Each row below holds a small network's activations on one record, seen along a few directions.
After each row come some of the record's fields: B, K, F, M, J, H.
Not every record has every field; a missing one is left out.
Other fields move the rows too, some of them a lot.
In the rows, zero is written as 500.
Strong random noise was added to every row along 5 fixed directions; ignore it. To show where, here is one row again and again, with new noise each time:
[482 454 487 496 557 554 434 470 497 369 482 413 506 543 557 404 473 481
 567 640 414 391 481 662 611]
[456 494 568 574 508 530 549 472 657 523 505 446 457 601 494 491 412 399
 488 698 456 499 459 493 548]
[471 448 326 501 480 496 441 482 424 270 484 381 516 497 404 336 524 575
 765 578 395 465 513 676 609]
[543 511 676 561 621 587 463 388 681 526 531 518 575 483 584 372 531 451
 501 602 522 389 502 456 472]
[545 454 518 482 562 596 408 429 514 396 518 449 584 507 557 397 536 512
 562 551 434 372 505 631 577]
[427 472 647 526 431 489 426 480 598 410 513 505 604 326 422 244 585 556
 667 419 590 302 549 348 424]
[487 407 414 437 457 578 419 510 418 340 496 378 526 584 515 491 462 499
 543 568 359 391 478 732 676]

[521 514 305 590 393 456 570 474 505 428 538 456 518 608 307 462 532 560
 731 582 388 677 515 517 536]  B is b3, K is k1, F is f3, M is m2, J is j1, H is h6
[576 452 597 441 551 623 428 444 575 557 572 508 594 428 534 542 519 475
 379 415 547 405 497 530 511]  B is b4, J is j1, H is h3
[497 485 508 449 473 502 526 546 471 571 482 492 450 514 519 630 435 466
 375 453 516 529 487 500 510]  B is b5, K is k4, J is j2, H is h3
[644 442 358 428 574 610 382 407 443 418 592 473 630 417 446 481 604 593
 585 392 467 497 523 685 565]  B is b4, J is j3, H is h3
[374 442 564 480 346 457 409 582 451 364 498 482 559 455 471 369 520 545
 578 468 491 304 509 463 531]  B is b3, K is k5, F is f3, M is m2, J is j3, H is h4
[371 424 402 441 381 419 454 638 380 430 513 467 420 485 428 586 436 519
 455 491 487 460 463 565 583]  B is b5, K is k2, J is j2, H is h3
[583 502 452 549 564 567 468 413 548 471 571 499 571 617 523 485 533 502
 543 650 389 526 487 605 575]  B is b3, K is k5, F is f1, M is m2, J is j1, H is h6
[605 504 414 458 501 524 517 461 464 539 516 507 536 461 446 556 543 555
 525 363 512 602 541 509 470]  B is b5, K is k6, J is j2, H is h5
[533 493 461 480 301 453 537 557 489 641 607 597 571 491 327 666 559 574
 441 301 536 626 525 319 429]  B is b2, K is k4, F is f1, J is j2, H is h3
[654 507 369 527 514 616 500 389 527 525 614 515 596 614 440 601 574 517
 510 515 386 626 496 613 554]  B is b3, K is k2, F is f2, M is m3, J is j2, H is h3
[556 494 351 519 609 525 484 426 528 437 540 448 491 465 418 457 508 524
 622 578 482 598 491 627 543]  B is b4, J is j2, H is h3
[292 417 366 428 352 413 390 652 265 205 431 391 437 434 452 374 468 562
 642 502 433 314 489 674 625]  B is b3, K is k3, F is f1, M is m3, J is j2, H is h5
[444 529 542 533 670 400 397 511 455 453 510 597 472 396 617 367 562 558
 510 607 566 401 497 496 453]  B is b2, K is k3, F is f1, J is j1, H is h3
[350 458 552 517 339 445 488 599 502 427 493 462 472 562 468 477 430 463
 494 587 462 400 468 464 562]  B is b3, K is k1, F is f1, M is m2, J is j2, H is h4
[598 465 418 455 528 632 445 435 440 439 534 460 567 578 549 559 532 500
 467 488 387 475 494 697 601]  B is b3, K is k2, F is f2, M is m1, J is j2, H is h5
[562 521 388 492 352 540 636 446 486 458 393 402 524 536 359 474 530 538
 699 316 446 615 576 466 462]  B is b3, K is k4, F is f3, M is m1, J is j2, H is h2
[421 547 472 537 569 454 587 513 447 392 313 393 353 588 604 400 410 434
 605 661 435 500 490 589 534]  B is b3, K is k4, F is f3, M is m3, J is j1, H is h2
[362 475 324 525 510 365 449 544 440 276 476 416 423 317 322 265 502 591
 806 561 553 497 507 561 514]  B is b4, J is j3, H is h3
[626 607 381 625 611 539 695 350 617 559 423 445 436 668 464 502 489 446
 652 636 411 782 515 517 467]  B is b3, K is k4, F is f3, M is m1, J is j3, H is h2
[372 550 704 566 434 435 594 543 607 545 387 508 435 483 529 402 453 421
 501 506 588 423 505 274 387]  B is b3, K is k4, F is f3, M is m3, J is j3, H is h2
[462 496 431 506 406 429 572 568 499 570 516 499 433 504 378 608 445 499
 482 474 532 629 491 432 484]  B is b5, K is k6, J is j3, H is h3
[480 410 420 439 377 544 426 533 408 351 520 413 563 541 445 479 514 538
 576 470 396 399 500 642 628]  B is b3, K is k1, F is f1, M is m1, J is j1, H is h6
[503 494 650 427 511 571 451 510 419 454 400 494 542 542 720 470 502 465
 393 430 464 298 509 543 519]  B is b3, K is k4, F is f3, M is m2, J is j2, H is h2
[375 432 516 443 294 506 472 639 410 472 515 467 470 617 509 654 407 436
 331 514 413 385 442 565 622]  B is b3, K is k2, F is f1, M is m2, J is j1, H is h3
[466 531 451 537 496 385 515 557 471 558 543 582 458 493 453 538 510 541
 493 541 536 600 489 416 455]  B is b2, K is k4, F is f1, J is j3, H is h3
[544 500 640 450 534 523 439 508 518 609 551 590 562 458 608 556 523 508
 335 439 558 435 507 423 459]  B is b2, K is k5, F is f3, J is j2, H is h3
[617 517 466 471 558 537 506 480 461 630 558 568 521 597 577 686 508 499
 334 502 457 603 488 546 518]  B is b2, K is k4, F is f1, J is j1, H is h3
[522 555 236 593 505 442 561 455 443 383 505 465 465 578 359 427 552 568
 764 620 390 701 507 590 527]  B is b3, K is k2, F is f3, M is m2, J is j2, H is h5
[409 513 594 550 556 482 566 504 669 563 474 458 380 473 486 494 371 378
 437 644 579 518 455 435 482]  B is b4, J is j2, H is h5
[616 501 479 482 594 618 494 425 461 494 492 475 539 653 638 570 513 459
 439 558 381 499 487 665 582]  B is b3, K is k4, F is f2, M is m3, J is j1, H is h2
[556 516 357 517 558 452 479 494 426 510 564 564 498 530 474 555 557 573
 517 539 466 618 501 547 504]  B is b2, K is k2, F is f3, J is j2, H is h5
[423 491 498 533 579 501 563 523 601 544 480 416 339 583 522 596 318 353
 386 741 487 564 416 585 585]  B is b4, J is j1, H is h3
[632 518 347 494 363 494 579 488 489 653 613 571 572 567 314 710 568 579
 487 347 467 759 531 412 461]  B is b2, K is k6, F is f1, J is j2, H is h3
[323 480 491 504 290 404 563 650 419 432 419 442 398 603 453 535 400 457
 497 537 448 469 468 457 550]  B is b3, K is k4, F is f1, M is m2, J is j2, H is h2
[555 570 347 556 676 427 532 433 470 457 467 501 442 424 466 381 548 572
 702 569 525 656 531 542 446]  B is b5, K is k4, J is j1, H is h3
[355 482 452 521 523 416 510 555 519 405 451 411 369 420 428 403 400 466
 596 630 545 488 465 537 534]  B is b4, J is j1, H is h3
[476 472 395 406 520 435 405 582 268 379 451 492 475 455 581 485 516 587
 515 456 474 440 513 638 558]  B is b2, K is k6, F is f3, J is j2, H is h5
[596 488 388 474 700 575 412 388 480 384 515 449 538 410 526 383 555 550
 626 539 486 492 512 699 549]  B is b4, J is j2, H is h3

Which values does each new row have?
[431 442 399 466 482 488 469 544 465 406 497 408 442 456 421 494 433 494
 550 544 492 490 473 618 584]  B is b4, J is j3, H is h3
[457 435 595 413 551 544 373 514 479 422 498 472 537 339 566 406 499 502
 462 428 574 284 500 561 522]  B is b4, J is j1, H is h3
[450 504 667 497 238 482 561 556 545 576 479 554 589 470 414 497 548 512
 484 249 565 422 548 218 378]  B is b3, K is k4, F is f3, M is m2, J is j3, H is h2
[488 554 590 581 754 474 460 400 641 464 488 520 481 301 541 238 539 499
 638 621 637 445 510 453 400]  B is b4, J is j1, H is h3
[513 461 476 452 485 468 386 506 454 433 570 543 597 297 410 373 605 639
 623 343 589 431 549 461 454]  B is b5, K is k5, J is j3, H is h3
[394 425 430 440 457 491 475 581 451 409 476 385 410 489 458 538 380 455
 479 565 479 449 453 642 619]  B is b4, J is j1, H is h3
[641 375 480 348 270 680 438 486 504 594 662 495 713 469 334 736 565 542
 358 142 487 471 527 513 553]  B is b4, J is j1, H is h3
[447 440 594 419 144 478 571 631 533 683 561 544 555 432 286 716 478 507
 345 155 607 512 530 225 413]  B is b5, K is k4, J is j1, H is h3
[316 440 514 470 416 382 435 642 429 434 501 502 420 404 463 485 453 516
 463 503 563 374 473 475 521]  B is b5, K is k3, J is j1, H is h3
[674 508 397 456 500 548 489 418 461 549 567 551 632 400 396 521 643 626
 591 257 529 606 577 474 425]  B is b5, K is k4, J is j1, H is h3
[511 613 560 618 631 470 613 419 588 516 391 508 433 566 594 374 494 449
 594 647 496 575 511 424 416]  B is b3, K is k4, F is f3, M is m2, J is j2, H is h2
[541 487 370 445 559 478 455 506 362 430 485 483 495 439 499 485 533 578
 571 443 489 530 521 616 522]  B is b5, K is k4, J is j1, H is h3
[538 486 700 479 597 597 445 433 653 592 549 538 570 380 571 473 512 445
 372 448 615 372 499 430 448]  B is b4, J is j1, H is h3
[482 513 453 520 444 450 604 551 535 624 512 501 408 560 415 665 413 452
 418 526 512 664 473 438 491]  B is b5, K is k4, J is j1, H is h3
[454 463 625 463 537 557 481 511 592 541 494 463 461 463 557 542 404 399
 351 532 556 405 464 509 528]  B is b4, J is j2, H is h5
[560 559 675 538 564 589 595 451 606 657 452 530 484 692 694 621 437 356
 290 596 448 507 467 455 490]  B is b3, K is k4, F is f3, M is m2, J is j1, H is h2
[660 504 255 470 417 493 511 468 384 538 607 558 608 518 326 621 632 657
 600 324 441 723 553 521 489]  B is b2, K is k4, F is f1, J is j1, H is h3
[491 531 589 589 493 456 506 430 712 562 594 579 584 255 290 318 606 562
 664 388 697 523 549 227 316]  B is b4, J is j3, H is h3
[570 583 397 615 385 473 699 420 613 562 475 489 511 569 276 484 552 526
 724 432 479 763 556 327 387]  B is b3, K is k4, F is f3, M is m3, J is j2, H is h2
